A small network was trained on invented records. Each row is its activation on one of them, seen along a few directions.
Each row is followed by the record's values for the fields H, V, K, G.
Not every record has every field; a missing one is left out.
Other fields move the rows too, some of them a lot.
(in the rows, 500 means zero)
Strong random noise was added to every row along 5 fixed directions; ignore it. To show where, here is one row again and again, with new noise each time:
[456 445 488 523 489 641 348 448 493 392 611 693 576 555 443 303 470 440
 492 684 487 618 428 565]
[332 400 501 591 549 789 305 462 558 214 616 601 503 543 413 274 455 601
 548 698 455 614 408 604]
[195 428 575 474 565 701 466 476 533 480 412 410 504 432 701 507 553 730
 546 530 453 534 608 383]
[587 372 551 481 499 492 607 396 616 399 378 439 473 518 318 359 435 571
 465 535 527 319 403 492]
[513 546 455 687 471 637 526 572 394 367 648 667 785 436 505 554 249 141
 559 612 456 531 355 580]
[786 394 493 346 401 279 566 355 542 660 373 678 516 608 334 248 512 424
 335 560 590 373 435 447]
[533 517 607 529 487 506 671 431 481 465 522 405 677 412 433 633 375 253
 551 537 489 412 422 504]

[472 438 389 584 517 599 509 646 611 322 476 509 482 462 507 539 399 622
 614 377 452 387 436 561]
<H:h4 V:v1 K:k2 G:g2>
[580 419 471 660 555 478 614 499 542 384 235 361 272 574 368 303 424 819
 336 474 547 290 457 435]
<H:h3>
[350 568 266 866 556 752 454 815 386 296 482 622 512 452 725 524 347 648
 586 412 409 551 477 512]
<H:h4>
[740 589 391 514 428 379 470 562 474 523 622 656 464 586 366 502 565 366
 541 426 516 575 436 627]
<H:h4>
[600 515 548 421 510 423 416 385 555 464 567 432 279 613 268 376 706 625
 490 526 531 590 495 596]
<H:h4>
[541 525 445 599 500 560 476 586 529 396 546 499 403 545 412 526 493 546
 532 448 500 533 463 589]
<H:h3>
[469 502 556 553 501 525 573 450 432 509 458 525 655 464 554 509 362 371
 452 585 488 446 461 451]
<H:h3 V:v2 K:k1 G:g2>
[438 582 483 612 529 573 448 580 447 456 570 454 445 514 528 601 482 505
 494 491 493 596 530 546]
<H:h3>
[341 450 481 434 523 622 216 473 495 509 609 645 437 574 565 333 602 607
 430 654 517 716 572 518]
<H:h3 V:v2 K:k4 G:g1>
[555 454 488 496 506 409 665 561 587 596 231 343 309 521 526 549 532 772
 418 307 546 307 575 375]
<H:h2>
[849 619 573 600 433 268 796 433 409 555 483 381 547 509 231 631 403 168
 445 456 556 361 370 539]
<H:h3>
[377 513 427 697 552 686 487 653 507 342 464 441 389 495 556 542 464 705
 554 424 461 523 506 518]
<H:h3>
[649 596 530 445 466 278 653 463 420 725 390 414 428 512 510 586 643 500
 452 380 538 472 578 409]
<H:h4>
[631 507 504 442 495 265 701 505 519 699 225 310 336 509 533 573 545 676
 363 318 573 296 599 351]
<H:h1>
[439 530 502 643 557 566 490 537 459 424 452 395 376 530 493 488 467 636
 421 517 509 511 519 491]
<H:h3>
[665 707 541 479 409 340 638 466 323 731 582 548 581 493 513 672 722 257
 620 400 485 664 541 483]
<H:h4>
[575 527 626 378 424 435 554 257 387 632 556 673 719 515 458 341 652 272
 564 655 471 611 452 457]
<H:h4 V:v2 K:k4 G:g2>
[397 647 643 413 514 566 491 457 528 472 724 293 427 452 448 794 799 479
 791 388 434 725 572 619]
<H:h4>
[573 528 367 527 482 389 562 630 463 643 337 554 416 516 643 510 545 658
 455 330 511 435 575 402]
<H:h4>
[609 422 487 387 460 368 475 391 489 663 386 633 459 586 477 265 561 544
 333 579 568 485 526 413]
<H:h3 V:v2 K:k4 G:g2>
[602 503 423 533 461 457 508 503 470 572 367 608 339 613 479 306 678 734
 472 436 514 548 527 439]
<H:h1>
[543 521 488 536 519 468 411 494 483 486 525 480 358 588 407 430 509 552
 374 556 551 553 512 547]
<H:h3>
[526 562 421 673 536 493 680 684 500 419 397 326 451 410 554 717 385 566
 565 291 476 337 490 490]
<H:h4>
[591 478 436 524 504 457 626 549 606 474 293 401 233 558 439 454 713 912
 609 243 485 401 529 456]
<H:h4>
[408 608 549 468 487 501 464 489 383 694 516 493 450 523 649 584 708 546
 502 478 497 702 651 419]
<H:h3>
[625 405 477 568 529 521 443 503 648 261 529 436 317 581 186 358 384 566
 404 559 564 394 374 643]
<H:h2 V:v1 K:k3 G:g2>
[671 566 418 738 486 473 695 628 460 412 407 445 460 511 407 584 369 487
 511 359 499 364 408 520]
<H:h3>
[631 500 423 414 464 382 424 537 545 549 566 559 398 540 424 469 594 481
 490 452 539 549 520 564]
<H:h4 V:v1 K:k3 G:g2>
[484 473 463 460 479 495 485 476 448 589 456 643 583 494 607 371 554 508
 506 532 484 528 517 421]
<H:h4 V:v2 K:k4 G:g2>
[438 558 685 579 549 569 730 428 530 323 544 168 617 361 387 787 372 329
 657 475 446 378 411 561]
<H:h1 V:v1 K:k2 G:g2>
[710 525 370 653 478 424 625 631 523 416 417 495 421 537 385 524 379 518
 483 357 522 353 404 556]
<H:h1>
[233 527 502 630 587 765 329 611 513 268 712 432 560 423 583 660 335 446
 582 578 441 619 498 617]
<H:h3 V:v2 K:k1 G:g2>
[659 548 584 456 424 420 669 380 450 530 593 545 736 436 374 558 503 147
 641 530 469 484 382 539]
<H:h4 V:v2 K:k4 G:g2>
[426 528 316 812 523 730 490 728 394 263 595 688 731 389 632 506 214 326
 619 526 404 503 365 559]
<H:h4 V:v2 K:k4 G:g2>
[473 441 347 653 549 513 529 688 522 488 237 457 307 527 631 445 384 837
 336 373 537 336 563 391]
<H:h3>
[421 324 353 488 532 663 202 544 652 288 523 727 364 618 455 130 496 818
 481 587 480 529 447 581]
<H:h4 V:v2 K:k1 G:g2>
[672 583 350 592 426 331 743 655 370 753 241 601 510 479 700 574 556 570
 499 239 500 395 563 317]
<H:h4>
[370 604 589 520 548 518 454 488 413 573 556 347 433 491 578 648 559 497
 442 534 513 631 617 480]
<H:h3>
[708 542 554 384 444 229 684 464 494 730 424 378 491 478 440 674 495 316
 391 403 586 379 544 445]
<H:h3 V:v1 K:k3 G:g2>
[351 482 371 697 533 656 598 673 437 448 307 552 554 415 761 489 438 718
 580 383 422 429 521 368]
<H:h4 V:v1 K:k3 G:g2>
[429 522 400 530 469 530 573 682 454 602 455 614 725 379 796 714 349 386
 582 363 444 415 527 414]
<H:h4 V:v2 K:k1 G:g1>

Here are new rows. What are their fields?
[357 472 520 430 506 533 525 494 478 624 391 495 551 442 712 514 567 600
 511 476 482 509 609 357]
<H:h1 V:v2 K:k4 G:g2>
[658 511 283 572 399 479 433 630 403 556 527 907 622 564 564 336 485 389
 511 490 491 576 427 520]
<H:h4 V:v1 K:k3 G:g2>
[694 501 591 445 445 355 607 339 460 569 508 533 611 524 325 425 451 237
 414 615 550 441 413 504]
<H:h3 V:v2 K:k4 G:g2>
[338 552 702 504 558 572 760 424 503 431 498 141 651 287 544 814 501 401
 732 423 420 402 502 452]
<H:h4 V:v2 K:k4 G:g2>
[723 562 625 293 456 267 385 257 501 624 648 478 318 678 185 357 752 407
 373 632 597 668 512 610]
<H:h1>
[470 567 381 667 503 628 437 629 454 408 520 597 400 563 545 461 585 673
 596 420 452 634 503 540]
<H:h1>
[523 491 553 364 462 454 434 380 494 559 590 614 607 521 480 419 551 372
 521 594 487 558 485 519]
<H:h4 V:v2 K:k1 G:g2>
[409 461 511 626 596 589 505 541 572 332 393 269 270 519 434 488 455 793
 431 468 516 414 515 507]
<H:h3>
[593 563 449 664 503 478 512 558 410 462 502 518 458 549 434 473 397 436
 389 536 532 503 457 533]
<H:h3>
[386 589 600 704 592 651 487 508 458 273 628 279 455 478 389 622 376 437
 491 599 486 554 455 606]
<H:h2>
[431 573 599 466 530 520 496 462 505 454 648 304 483 438 448 681 558 393
 586 511 498 590 538 574]
<H:h1 V:v1 K:k3 G:g2>
[506 564 446 532 475 459 511 574 412 664 422 547 430 536 633 534 589 582
 442 422 517 571 602 414]
<H:h3>
[559 505 556 411 479 337 664 499 516 678 388 389 582 430 580 702 380 369
 412 415 547 314 553 396]
<H:h2 V:v2 K:k1 G:g2>
[857 470 520 375 427 217 634 376 586 533 478 491 475 570 189 420 484 347
 449 467 570 309 370 576]
<H:h4 V:v1 K:k2 G:g2>
[628 526 562 521 486 508 383 389 519 383 666 525 361 651 183 342 585 444
 448 644 541 640 411 661]
<H:h2>
[519 477 515 470 460 514 659 494 519 525 448 510 650 408 539 584 511 429
 661 411 450 419 456 455]
<H:h4 V:v2 K:k4 G:g1>
[410 541 373 626 492 593 400 653 365 533 565 735 719 460 748 536 267 310
 438 571 478 559 508 474]
<H:h3 V:v2 K:k1 G:g2>
[484 448 559 354 494 419 462 409 536 628 439 497 480 532 532 454 529 542
 387 544 544 471 569 433]
<H:h3 V:v2 K:k1 G:g2>
[735 574 166 692 412 402 443 783 345 597 479 919 566 578 633 405 344 376
 385 418 522 516 448 511]
<H:h4>
[625 483 601 566 479 462 748 381 492 428 432 410 647 455 334 519 365 311
 527 537 496 331 355 499]
<H:h3 V:v2 K:k4 G:g2>
